A small network was shown many inputs. Here are its activations along a few directions, one row for each input.
Each table varies a few parts of the input and shows all the possible inputs, shuffled.
Descriptions start from the smaller parts, as in this example, which fits no table here: line(4) and (point or (values(2) and ring(5)) or line(11)).
Shared parts are said once, and a part with two or three values counts as separate values.

Other details of the inputs vary at random and push rows far along two fixed directions, the same in every table; ignore that.

Table:
x1: [  7.9   8.2 -30.5 -41.7 -18.5  34.8 -34.5  51.7  11.0  39.8 -37.5   4.5
  15.0  -0.8]
x2: [ 13.7  -2.4 -17.2 -29.9 -20.3  41.7 -34.0  49.9   3.7  25.9 -55.1   3.9
  22.0  -0.5]
x3: [ 51.5  32.6  -0.6   1.8 -10.5  -9.4  38.9  -2.9  17.8   2.2  -9.4  20.2
   6.1 -36.4]
x4: [ 33.3   9.8   4.3  -8.3 -15.7 -15.4  25.6 -20.5  13.1  13.4   9.1  58.7
  21.8 -37.0]
x5: [-46.3 -18.8  -1.5  -5.0  23.2  33.0 -33.8  15.8 -13.0 -18.1 -17.5 -34.4
 -16.2  47.8]
x6: [-60.0  -7.3 -10.4   0.3  24.2  25.8 -11.8  24.7 -23.1 -11.2  -8.9 -42.9
 -21.6  31.4]
x7: [ 33.6   6.4  11.7   5.4 -10.9 -21.7  22.6 -10.0   8.6  24.1   9.4  53.6
  26.9 -34.4]
x8: [  3.6  -8.5  11.7  42.5  18.6 -33.0  19.7 -24.6  -6.2 -37.8  36.5 -30.8
 -32.3  -6.3]
x9: [ 52.3  30.9   4.1  16.9  -7.9 -15.1  35.2   7.3  10.7  12.2  -9.8  17.7
   9.3 -33.5]
x10: [ 30.6  14.2   9.6   3.1 -29.0 -26.8  19.5 -22.9  14.4  31.3   0.9  40.7
  28.3 -28.5]
x11: [-76.5 -38.7  -5.7  -9.5  21.0  16.8 -25.0   5.5 -19.8 -14.4  -1.9  -3.0
   2.0  32.5]
x12: [-14.0 -13.4  32.3  25.5  -2.8 -33.9   5.8 -57.8  -7.6 -16.8  46.0  -6.1
  -1.7  17.9]
x13: [-47.0 -21.1 -18.9 -16.3   8.5  38.0 -42.2   8.4   5.6  -7.5   6.4 -38.5
 -23.3  42.7]
x14: [  2.4  18.1 -30.6 -40.3  -3.8  35.4 -16.0  51.5   5.8  38.9 -42.0   8.9
  17.7   2.4]
x15: [-13.4 -17.3  24.1  14.4  15.9 -38.8   6.9 -45.5  -3.1 -25.2  56.1  15.1
 -13.8  12.8]
x16: [ -5.6   7.6 -33.1 -20.6  -6.9  28.4   0.5  60.2 -16.3  25.8 -52.2  -6.7
  13.2 -34.1]
x17: [-53.1  -9.9 -18.4 -15.2  23.6  38.3 -25.4   7.8  -0.2  -8.7   0.9 -33.9
 -21.7  44.5]
x18: [ 54.7  19.0  -5.2   2.0 -10.5 -28.1  31.3   9.9   6.9   1.0  -6.3  12.6
   2.6 -50.3]
x19: [-13.8 -18.6  31.2  25.4  -4.1 -37.3   3.5 -58.4  -3.1 -32.9  32.7  -1.0
   0.7  18.7]
x20: [  4.6   5.5  18.1  25.7  20.3 -33.3  20.3 -29.2  -0.2 -37.9  38.7 -22.6
 -31.2  13.6]
x21: [-57.6 -29.2 -18.8   1.2  23.0  16.9 -13.3  26.6 -23.0 -31.5 -21.0 -47.0
 -21.4  14.7]
x22: [-82.3 -24.1 -20.9 -23.8   4.1   4.5 -23.8  -5.3  -8.1   6.8   8.6 -15.5
  -3.0  42.4]
x23: [ 36.1   8.4  22.0   2.2 -12.3 -17.0  19.0  -9.9  -2.3  18.9   7.5  50.7
  29.7 -36.4]
x24: [ 70.5  18.6  11.2   9.9 -23.9  -5.7  -4.2   0.7  19.8  21.1  -0.3  18.1
  10.7 -22.4]
x25: [ 19.4   0.2  37.7  32.8  17.8 -11.4  -0.5 -36.5  -7.9 -27.8  38.3 -22.7
 -23.2  27.0]
x26: [  1.1  18.5 -27.3 -24.4  -3.7  41.2 -17.2  51.3   4.6  44.9 -46.2   8.2
  18.8  -1.0]
x27: [ 30.6  16.5   1.3 -10.2 -32.7 -20.6  24.1 -33.1  18.9  20.6   1.7  45.2
  24.3 -29.4]
x28: [  2.5  -8.0   7.7  27.3  16.7 -26.5  24.5 -34.0   1.4 -46.6  38.0 -29.5
 -33.9  -8.7]
x29: [ -4.4  11.6 -25.4 -22.4  -5.4  31.5   3.8  56.1  -5.4  16.8 -64.9   2.8
  20.1 -13.0]
x30: [ 25.2  -8.9  37.4  31.2   2.1 -12.0 -19.2 -36.7  -3.0 -27.1  42.4 -26.4
 -26.0  24.3]
Each input here is: line(5) and (values(2) or line(4)).
- The inputs of x16 and x8 match in every part but the line(5) part. If x30 is changed in the same way as x16 into x8, which row does it become? => x24
- Change only the values(2) part in x23. List by row number the other rows that result. => x12
- Change only the values(2) part in x19. List by row number the other rows that result. => x11
- Start at x28 and move only the line(4) part, one step at a time. The first step leads to x3. Which rows follow, in order? => x17, x13

Table:
x31: [ 60.0  27.9  -4.7   4.4 -30.1 -21.6  29.8   2.3  14.6  15.3 -18.6  17.1
  11.0 -47.4]
x32: [ 52.8  -1.0  44.6  36.3  -3.7 -22.0   4.7 -38.6  -4.1 -29.6  25.1   3.3
  -3.3  -5.4]
x33: [-33.6 -21.3  11.8  10.8  18.4  11.3 -21.5  -0.7 -15.4 -25.7  -4.6 -27.8
  -7.9  37.5]
x34: [-14.7  -5.6  -2.8   2.3   3.3  -0.7  -7.3 -10.3   4.4 -25.4   7.8 -34.4
 -23.7  24.7]
x35: [-48.8  -8.1 -34.0 -33.8  -3.0  16.5   0.3  26.1  -3.6  26.3 -26.2  23.1
  28.4 -14.5]
x36: [ 70.6  34.8  12.4  -1.9 -10.1   3.0  19.2   0.7  19.4  28.5  -6.1  31.8
  16.8 -28.4]
x37: [-10.1  -7.2 -21.8 -31.0 -18.1  15.2 -20.0  21.9   6.2  36.9 -14.7  26.0
  24.2  -4.6]
x38: [ 38.2   1.5  44.8  39.8  -0.3 -40.1  21.5 -34.5 -11.3 -28.8  21.5   0.2
  -1.2 -13.6]
x39: [-31.4 -10.1  -3.2  -2.6  28.7  11.8 -20.0   5.1  -4.8  -6.9  26.8 -23.5
 -27.6  35.2]
x40: [  1.7  22.5 -16.8 -20.5   5.2  29.2  -2.6  31.8   7.5  28.7 -32.0  11.6
  10.2   6.3]
x41: [  6.3  -7.5  20.1  24.1  -7.1 -35.7  19.0 -49.8  -0.4 -10.1  36.4  13.1
   2.0   3.6]
x42: [  6.7   9.4 -25.8 -24.1 -19.2  28.8 -12.1  31.8  13.1  18.6 -29.8 -10.7
   9.9 -10.6]
x43: [ 57.7  39.8   7.3   4.2 -10.8 -12.8  34.1   6.3   8.4  26.1  -9.4  32.6
  17.9 -35.4]
x44: [ 33.7 -12.3  37.1  34.3   4.3 -26.9  -5.7 -24.8  -0.9 -25.2  26.2  -1.7
 -12.3  -4.1]
x45: [-51.0 -27.6   0.2  12.6  26.9   1.0  -4.2   3.9 -26.0 -31.1   1.8 -22.1
 -10.1  11.9]
x46: [-29.4   2.2 -44.5 -30.5  -4.2  19.3   3.3  42.4  -5.6  11.9 -38.6  -6.2
  -0.9 -22.9]
x47: [-34.2  -3.2  -2.6  11.2  29.4  -0.9  18.5  -1.5  -9.3 -18.1  22.3 -11.5
 -22.7  12.4]
x48: [-52.1 -18.8   4.3  -9.6   4.4   2.9 -19.2 -19.4  -4.3  -8.4  12.8 -10.1
  -9.3  43.2]
x49: [-10.8 -15.6  -9.3   0.1   5.9  -3.6 -18.0  -4.9   2.9 -19.6  21.9 -34.0
 -27.4  14.2]
x50: [-11.6   0.4 -16.9 -25.9 -19.8  25.3 -19.6  12.5   9.1  36.6 -22.7  23.4
  26.1  -1.9]
- What is each input in this table made of? => values(4) and line(5)
- Change only the line(5) part in x44. List by row number the other rows that result. => x32, x33, x38, x45
- Change only the values(4) part in x36. List by row number the other rows that result. => x32, x42, x50
- Change only the values(4) part in x37. List by row number the other rows that result. => x39, x44, x49

Table:
x51: [-57.7 -23.9  -2.9 -10.1  15.3  27.9 -33.0   6.9 -11.6 -11.8  -5.6 -24.4
 -10.7  48.5]
x52: [  3.1 -14.6  34.0  40.0  18.3 -17.2  -6.1 -42.9  -1.5 -48.2  34.6 -46.2
 -36.0  37.0]
x53: [-29.6  -0.8 -29.2 -16.5   1.7  33.7  -5.1  53.1 -11.1  13.1 -53.8 -16.4
  11.3  -3.8]
x54: [ 51.6   3.5  20.1  18.6   0.5 -21.3   7.4  -6.5   1.4 -14.0  14.9  -1.1
  -9.7 -20.0]
x55: [ 68.5  26.5  28.9  20.0 -22.6 -35.8  28.0 -52.3  22.3  -5.9  27.5  19.6
   3.6 -18.5]
x56: [-43.4 -23.4 -17.0   0.8  11.4  19.7 -29.8  21.6 -12.1 -19.9  -9.6 -44.6
 -19.7  23.2]
x57: [-67.0 -24.9  -6.6   2.0  30.3  25.5 -17.4  18.2 -24.0 -11.6  -0.3 -21.3
  -8.4  29.3]
x58: [ 30.3   2.1  -3.6 -14.2 -21.8   1.9  -0.9  18.2   4.3  13.2 -23.9  30.6
  20.5 -30.4]
x59: [ 40.2   6.1  35.7  25.9 -18.1 -54.3  34.3 -51.9   4.5   1.2  30.8  49.2
  24.6 -28.1]
x60: [-62.5 -22.3 -10.8  -1.6  13.2  14.7 -12.5   8.8 -23.0 -15.9 -12.9 -30.0
  -3.9  25.4]
x61: [ 57.8  42.3 -21.3 -27.3 -24.1  23.7   8.6  47.4  18.3  51.6 -41.1  32.7
  29.0 -32.2]
x62: [ 71.7   6.3  30.2  23.6  -9.5 -28.3  15.7 -22.3   5.7  -4.1  21.0  33.2
   7.2 -37.9]
x63: [-37.5  -6.0 -41.8 -38.9 -13.9  30.1 -16.2  35.5   3.6  25.9 -29.2  -6.8
  11.8  -2.7]
x64: [-34.5   5.2 -34.0 -39.4  -1.6  37.0 -20.9  30.8   6.9  29.5 -31.9   7.6
  15.6  18.3]
x65: [-59.8 -18.2   2.2  14.2  36.4  -1.8  -0.4 -18.9 -12.6 -25.2  38.4 -23.6
 -26.8  33.6]
x66: [ 23.9   2.9  19.9  12.0  -3.5 -20.5  22.3 -13.8  -2.6 -12.9  -1.3  22.4
   9.9 -19.9]
x67: [-33.1 -15.3  18.5  24.7  24.7 -29.6  17.4 -49.6  -0.6 -45.6  52.0 -16.8
 -27.8  25.3]
x68: [ 32.9  20.6  11.1  15.7   6.8 -24.8  31.9 -10.6   2.0  -6.0  15.9   5.1
 -12.0 -19.9]
x69: [ 46.8  26.5 -34.5 -46.7 -34.2  11.4  11.2  41.1  22.9  54.3 -49.9  56.0
  44.1 -56.6]
x70: [-36.7   6.6 -41.6 -24.0   2.9  29.6   1.4  45.9  -3.3  19.9 -43.3 -13.9
   4.1  -2.5]
x71: [ -8.9 -14.5  29.3  26.6   7.9 -14.2 -10.6 -44.2  -7.2 -35.5  28.9 -29.5
 -19.6  35.4]
x72: [ 35.5  13.3   8.8  -6.0 -10.1  17.2  -4.4  17.5   1.5  26.8 -21.3  29.8
  21.3 -13.8]
x73: [-42.8 -18.6  10.6  23.8  37.3  -2.8  -5.5  -3.8 -23.1 -37.9  21.7 -44.0
 -31.8  34.1]
x74: [-25.2   1.6 -38.7 -32.0   3.4  31.0 -18.7  51.2  -2.0  25.4 -24.3 -12.0
  -3.9  -1.1]
x75: [-31.6 -13.7 -25.3 -25.9 -10.3  26.5 -27.8  33.7  -9.7  10.7 -33.1 -12.4
  11.7  -0.8]
x76: [-56.0 -20.3 -29.3  -7.4  12.5  21.1 -22.2  16.8  -3.0 -13.3   3.4 -46.3
 -27.5  27.7]
x77: [-18.1 -10.3  28.2  26.7  27.2 -13.5  -5.9 -49.9   0.9 -30.2  61.0 -19.7
 -33.5  41.5]
x78: [ 35.1  24.6 -12.5 -40.3 -46.2  13.3  -0.8  28.9  13.0  75.4 -52.1  71.2
  63.6 -35.7]
x79: [-23.7  10.9 -35.4 -27.3  -5.9  39.4 -17.5  40.3   4.5  27.6 -40.6 -15.8
   0.2  14.6]
x80: [ 50.3  21.4  25.9  23.3 -15.4 -44.7  46.9 -46.4  13.4 -13.1  24.3  20.9
   4.3 -34.6]
x81: [ 87.1  23.8  44.1  31.3  -4.0 -30.7  19.2 -28.3  10.6 -13.4  20.4  11.1
  -3.8 -17.8]
x82: [ 52.4   1.7  26.2  11.9 -30.3 -47.1  16.2 -41.5  13.3  12.7  27.2  50.5
  24.6 -35.8]
x83: [-19.2 -19.3  11.2  16.5  21.6 -17.3  -4.7 -33.2  -1.7 -23.1  51.9 -15.0
 -32.5  18.5]
- What is each input in this table made of? => values(3) and (point or (values(2) and ring(5)))
- Start at x61 and move only the ring(5) part, one step at a time. The first step leads to x77. Which rows follow, in order? => x64, x55, x79
- Change only the values(2) part in x65. List by row number the other rows that result. => x57
